A small network was shown many inputs. Here are its activations along a few directions, one row for each input.
Each table varies a few parts of the input and shows all the possible inputs, shuffled.
Descriptions start from the smaller parts, as in this example, which fits no table here: one of 4 places along a line, together with either a single point or one of 9 places along a line or (one of 3 separate values, together with one of 5 places around a ring).
Shared parts are said once, and a part with two or three values counts as separate values.
In the rows, 128 means zero.

Other details of the inputs vary at random and push rows far along three fixed directions, the same in every table; ignore that.

Rows:
r1: [150 132 172  89 172  55 214  59 150  71  72 167 132 110]
r2: [164 140 151  72 105  92 168  60 161  92  66 160 163 106]
r3: [180 159 127  57 133  89 159  65 138 100  66 153 157  81]
r4: [151 107 146  93 153  96 128 126 116 124 112 160 156 115]
r5: [145 148 120 112 155 144  79  62 123 101  97 130 164 152]
r6: [113 121  90 143  36 145  84 179 139 175 193 151 168 117]
r7: [133 136 103 182 137 227  66 111 107 107 141 110 165 191]
r8: [145 129  64 107  14 136  88 185 144 178 208 174 147 124]
r9: [ 80 112 135 185 152 159 140 159 136 136 128  73   7 155]
r10: [139 129  69 151  56 179  89 183 122 166 200 139 180 108]
r11: [144 127 144  76  65  53 167 164 185 168 144 139 119  67]
r12: [157 144 152 101 194 104 165  56 140  93  58 103  86  96]
r13: [ 86 134 166 171 162 112 129 156 133 155 118  71  34 127]
r14: [ 89 147 159 174 154 126 148 188 122 146  91  74  43 131]
r15: [163 140 151  52 170  53 197  45 149  69  76 182 157 121]
r16: [100 140  89 176  74 204  68 165 103 151 170 138 158 168]
r17: [133  90 100 123  85 137  93 208 122 183 219 164 167 118]
r18: [ 98 138 161 166 131 116 158 130 152 157 137 105  43 126]
r19: [127 158 189  62 155  58 189  72 168 110  48 123 145  95]
r20: [103 110 112 180 145 172 127 149  89 124 155 136 121 157]
r21: [141 124 115 122 147 161  94 115  65  85 129 150 168 153]
r22: [152 132 133  84  75  38 139 126 179 180 162 156  76  71]
r23: [ 93 110 135 189 142 188 129 163  69 109 158 120  98 163]
r24: [151 116 158  89 182  72 167  75 104  93  63 125 156 129]
r25: [149 112 141  86 191 124 142  52  98  64  68 121 229 157]
r26: [ 64 139 157 179 136 130 162 165 140 153 108  93  64 123]
r27: [177 129 131  75 117 107  99 105  90  97 142 171 219 123]
r28: [112 100 108 176 136 170 130 137  78 123 142 123 135 175]
r29: [130 118 165  86 201 104 187  69 128  89  56 157 113 135]
r30: [164 113 121  91  60  81 113 157 183 175 197 135 141  87]
r31: [175 143 122  56  49  50 173 164 181 190 180 158 143  35]
r32: [176 138  75  96  69 131 110 129 151 168 206 159 139 102]
r33: [136 127 150 121 158 119 158 123 152 130 126  82  98  90]
r34: [136 153  98 136  97 140  99 164 122 153 137 139 125 134]
r35: [143 108  80 121  65 109  93 206 131 160 240 169 190 117]
r36: [ 74  98  92 199 164 201 118 167  61 126 143  96  89 203]
r37: [155 121 116 107 149 123 125  79 125  69 119 169 236 140]
r38: [102 118 131 156 163  92 161 169 114 124 129 128  50 122]
r39: [142 127 197  67 177  61 201  83 128  85  84 134 145  96]
r40: [135 152 135 114 168 182 101  89 115  70  61 103 219 167]
r41: [ 97 119 148 189 165 146 171 152 143 145 133  64  36 101]
r42: [187 137 116  88 100  92 116 120 152 152 161 134 144  75]
r43: [125 142 142  91 108  72 150 117 148 138  91 144  92  95]
r44: [100 105 117 158 156 152 117 168  99 128 160 117 147 145]
r45: [159 137 123  78  55  43 157 157 173 173 139 165  86  66]
r46: [122 158 134 106 119  95 137 120 136 140  94 140 107 113]
r47: [133 151 123 111 164 168  94  44 125  87  93 128 170 179]
r48: [ 73 137 121 181 158 182 164 173 107 133 110  78  23 137]
r49: [143 130  94 117  50 125  63 172 155 197 235 141 176 117]
r50: [123 157 173  92 109  34 174 142 162 167 100 130  78  78]
r51: [138 140 145 117 130 113 125  76 161 129 123 130 163 122]
r52: [ 99 141 139 171 156 148 149 148 142 147 131  87  27 157]
r53: [149 146 120 110 159 166 104  93  97  77  67 107 185 128]
r54: [ 92 134  98 141 127 205  77 109  96  92  99 123 159 187]
r55: [127 132 121 109 156 169  90  45 125  77  90 125 163 174]
r56: [112 111 107 165 142 142  93 184  91 116 160 124 132 151]
r57: [111 133 121 129 129 163  68 119  99  95  86 113 176 153]
r58: [153 111 102 122  62 133 100 164 106 152 225 180 202 118]
r59: [ 91  96 160 173 160 132 179 172 118 149 130 132  42 127]
r60: [180 113 104  73 135 123  93  93 109 111 122 200 211 129]
r61: [152 130 113 102 114 152  74 110 113  89  85 127 202 140]
r62: [ 99 123 153 137 145 113 181 154 101 129 144 131  49 133]
r63: [138 137 130  96  32  68 155 146 171 181 166 177 113  80]
r64: [140 153  73 127  41 149  95 190 137 187 202 164 138 142]
r65: [146 103 107 125 140 145 122  89  96 102 122 143 224 156]
r66: [103 111 160 167 152 116 131 163 139 137 112  65  29 120]
r67: [ 80 107 122 196 136 192  82 139 122 126 144  84 116 158]
r68: [127 110  99 175 119 220  63 116 110  98 143 108 153 178]
r69: [ 80 116 164 172 157 118 124 156 131 142 112  66  29 126]
r70: [116 114 120 133 138 179  61 106 123 105 132  97 185 158]
r71: [122 122 123 148 136 188  80  70 118  89 112 120 165 169]
r72: [129 122  95 126 157 166 112 103  90  99 133 159 172 171]
r73: [156 147 169 110 174 107 162  50 170  99  72 115 152 123]
r74: [163 125 113 107 138 141  84  74 131  90  98 127 155 141]
r75: [139 149 151 130 148  82 158 127 161 153 113 111  44 108]
r76: [114 148 143 152 138 141 152 134 144 126  96 110 128 132]
r77: [162 138  68 126  23 155 104 176 130 178 214 170 165  97]
r78: [ 98 114 152 160 186 107 152 156  97 124 111 106  77 128]
r79: [168 160 139  86  48  52 184 139 185 184 153 180 117  77]
r80: [123 160 126  91  83  90 151 127 154 165 135 161 110 116]
r81: [129 111 134 122 138  56 186 147 118 160 128 135  61 108]
r82: [ 75  89 164 184 181 136 176 177 121 144 119 110  55 124]
r83: [130 118  99 139 154 140 107 133  88 119 137 151 142 143]
r84: [ 90 104 159 184 146 126 159 153 159 141 124  71  35 116]
r85: [126 134 126 172 143 161  80 160 119 141 140  85 106 154]
r86: [107 106 107 174 176 194 101 119  83  91 127 127 192 170]
r87: [136 127 134 112 107 121 140 107 153 109  94 133 165 112]
r88: [ 95 130 166 170 168 128 152 166 152 152 127  59  47 129]
r89: [171 137 127 112 127 137 143  73 145 114 128 132 141 106]
r90: [ 88 123 118 144 139 199  71 128 101  91  98  94 188 168]
Description of these inputs: one of 6 places around a ring, together with either one of 5 separate values or (one of 2 separate values, together with one of 5 places around a ring).
The inputs of r83 and r86 match in every part but the place on the ring of 6. If r34 is changed in the same way as r83 into r86, which row does it become?
> r76
Change only the place on the ring of 5 in r2. List by row number the other rows that result.
> r16, r63, r77, r79
Change only the place on the ring of 6 in r81. List by row number the other rows that result.
> r24, r25, r28, r36, r65

Rows:
r91: [159 134 153  91 164 110 176  91 149  89  56 142 193 111]
r92: [129 152 143 121 145 129 102 113  97 117 132 141 140 140]
r93: [116 126 134  84 163 117 172  77 152 101  98 136 161 144]
r94: [116 139 160 109  83  83 189 177 140 162 154 143  93  64]
r95: [ 39 110 132 195 187 220 130 152  87  94 119  61  77 210]
r96: [189 113 127  70 135  74  98  53 139  82  94 167 222 109]
r97: [145 121 126 146 183 164 151  82 131  82  78 135 145 146]
r98: [ 96 109  79 143  54 192  64 175 101 151 215 158 171 167]
r99: [190 146  91  47  76  64 137 144 145 167 172 172 199  72]
r100: [104  85 144 163 104 108 116 193 114 165 162 108  47 109]
r101: [160 132 109  36 156 101 135  51 137  93  92 156 206 145]
r102: [155 115 120 124 130  88 169 158 153 167 141 151  57  93]
r103: [142 141 128 134 113  74 116 153 133 172 155 164 119 117]
r104: [114 110 134 104 100  59 191 157 189 181 152 161  88  99]
r105: [112 155 164 147 131 158  92  76 196 117  55  23  67 113]
r106: [111  99 123 160 141 225  55 104  79  69 137 112 205 166]
r107: [ 76 100 102 174  72 166 100 195 111 162 184 139 107 163]
r108: [130 106 156 119 129  69 159 163 141 153 171  96  53  94]
r109: [122 146 165  97 190 102 192 111 109  88  55  86  98 113]
r110: [ 87 129 185 161 184 143 184 120 100  77  34  90  93 133]
r111: [110 111  86 125 121 196  47 116  75  92 114 146 193 201]
r112: [118 137 158 143 141  86 184 154 152 188 161 121  81 110]
r113: [122 134 112 162  85 128  76 193  95 178 195 151 114 139]
r114: [139  85 102 154  57 167  58 163 108 145 204 148 186 135]
r115: [144 153 176 103 113  47 196 131 163 173 171 142  94  97]
r116: [ 90 110 129 130 118  68 158 175 146 168 127 140  47 120]
r117: [122 132 125 145 143 120 170 155 118 140 155 107  26 121]
r118: [156 128  61 137 165 218  72  96  78  90 132 131 190 173]
r119: [159 133 129 108 104  61 218 132 172 176 168 152  70  70]
r120: [149 150  96 129  98 139  71 161  99 157 213 141 165 157]
r121: [164  88 103 122  91  98  93 183 148 169 194 144 138 103]
r122: [181 138  92  83  70 119 105 118 115 130 179 189 157 104]
r123: [179 136  90  99  41 136 112 120 127 144 206 201 184 102]
r124: [ 88 129 149 199  98 123 135 196 113 185 177 126  62 137]
r125: [115 111  74 196  82 184  77 202  75 160 189 133  74 151]
r126: [ 94 131 120 165 146 197 131 160  85 105 128  83 142 153]
r127: [ 64 130 144 178 187 198 118 172  56  90  85  68  77 151]
r128: [146 116 109  73 163 132 107  81 136  88  78 161 196 164]
r129: [186 131 108  94 117 109 143  47 141  90  96 192 206 115]
r130: [ 70  80 130 228 127 158 117 210 120 152 166  89  58 133]
r131: [182 105 124  84 131 109 109  65 159  90 119 163 245 111]
r132: [105 188 159 140 124 161 120 105 185 123  28  28  71 111]
r133: [146 204 166 107  57  65 126 113 238 206 124  91  52  74]
r134: [130 136 155 129 178 138 198  74 127  86  89 112  89 130]
r135: [117 113 196 123 201 112 189  73 136  70  80  76 102 126]
r136: [107 133 150 133 182 141 184 129 125 107  83  92 128 118]
r137: [ 34 110 129 184 186 212  98 157  65  91 100  78  59 192]
r138: [107 114  98 139 132 169  90  97 113  90 105 151 205 184]
r139: [131 141 144 144 162 117 137 113 142 126 115 142 160 139]
r140: [122 136 112 181 150 181  69 103  94 101 122 143 210 186]
r141: [109 109 184 119 192 117 143  91 108  73  74  93  89 114]
r142: [129 130 113 131 146 134 113 138  99 108  83 130 161 128]
r143: [100 134 154 158 167 110 181 128 124  97  61 110 115 114]
r144: [118 105 152 127 203 112 155 105 121 103  90  76  93 119]
r145: [182 127 110 101  59 106 138 102 135 141 156 196 165 107]
r146: [170 139 118  24 130  98 123  51 134  81 112 167 216 151]
r147: [112 124 134 142 154 174 105 141  69  91  67 107 144 152]
r148: [137 130  69 155 111 182  40 179  90 174 216 137 183 168]
r149: [129 117  70 153  91 160  78 232 111 167 185 135 149 130]
r150: [170 102 112  86  92 100 122 107 158 155 183 155 205  92]
r151: [132 128 121 152 147 124 103 166 124 164 149 135 117 141]
r152: [121 156 190 111 116  49 194 122 154 159 145 154  81  84]
r153: [154 184 118  54  73 138  72  26 216 120  65 110 180 130]
r154: [139 131 136 132 178  92 170  84 124  95  61 137  81 114]
r155: [151 186 136 114  52  90 147 107 237 189 115  93  19  60]
What is each input in this table made of?
> one of 5 separate values, together with either a single point or (one of 2 separate values, together with one of 6 places around a ring)
The inputs of r111 and r100 match in every part but the choice among 5 separate values. If r138 is changed in the same way as r111 into r100, which row does it become?
> r130
The inputs of r142 and r154 match in every part but the choice among 5 separate values. If r132 is changed in the same way as r142 into r154, which row does it become?
> r155
Change only the choice among 2 separate values in r127. List by row number the other rows that result.
> r94

Rows:
r156: [140 126 134 128 133  92 132 135 126 136 135 142 108 124]
r157: [ 79 146 145 197 179 218 101 103 125  98  73  45  90 177]
r158: [ 76  97 106 216 134 189 111 190  91 150 173  98  56 152]
r159: [164 143 100  87 101 145 103  97 103  93 111 169 216 138]
r160: [157 125  68 102  59 144  87 135 128 147 192 186 222 135]
r161: [108 144 171 130 157 122 139 102 167 120  63  58  78 108]
r162: [137 126 160 107 185 104 166  56 115  70  51 126 117 135]
r163: [149 114  77 110  42 132  76 167 121 160 214 188 183 134]
r164: [ 87 110 107 192 157 186 110 182  84 131 151  88  54 164]
r165: [135 129 103 109  88 103 136 157 130 159 158 162 127 119]
r166: [126 113 180  99 116  21 202 157 179 169 137 130  63  61]
r167: [139 136 173  91 190 116 157  66 121  58  26 108 180 117]
r168: [156 129 157  84 170  74 195  67 156 102  89 144 109 102]
r169: [109 134 159 135 179 142 176 100 115  88  55 115 107 130]
r170: [ 69 113 110 206 111 173 125 220 105 176 193  97  74 153]
r171: [181 113  75 104  83 140  56 150 124 146 207 155 223 121]
r172: [139 126 173  91  96  22 215 136 183 180 159 162  77  69]
r173: [166 159  86 102  53 142  47 125 156 164 164 147 177 127]
r174: [149 154 156  82 185 118 141  54 109  60  29 142 187 137]
r175: [118 124 159 104  98  22 198 182 180 184 155 130  71  59]
r176: [ 76 134 117 211 124 199 105 171 142 147 130  67  40 156]
r177: [153 130 163  94 116  31 211 137 178 179 168 145  63  69]
r178: [130 154 117 116  74 119 114 127 166 158 134 118  88 109]
r179: [ 56 110 132 203 149 163 114 209  95 152 151  90  36 160]
r180: [136 126 162  88 169 108 172  48 139  78  63 150 154 125]
r181: [151 139 106 120 133 191  87  88  95  83 113 149 247 161]
r182: [151 118  99 135  93 148  92 127 114 139 191 156 185 137]
r183: [ 95 125 132 178 225 194 103 121  74  81  83  78  96 183]
r184: [154 133 105  95  89 101 111 146 125 154 154 168 175 128]
r185: [154 110 106 123 151 178  56  86  93  79 118 126 236 154]
The inputs of r167 and r159 match in every part but one. If r166 is changed in the same way as r167 into r159, which row does it become?
> r163
What is each input in this table made of?
> one of 5 places around a ring, together with either a single point or one of 5 places along a line
List by row number the other rows that have the place on the ring of 5 in common with r180.
> r158, r160, r168, r169, r176
A walk changes only the place on the line of 5. It starts at r177 and steps to r182. List the rest of the walk in order.
> r172, r170, r181
A walk changes only the place on the ring of 5. It starts at r161 and steps to r173. List the rest of the walk in order.
> r178, r176, r157
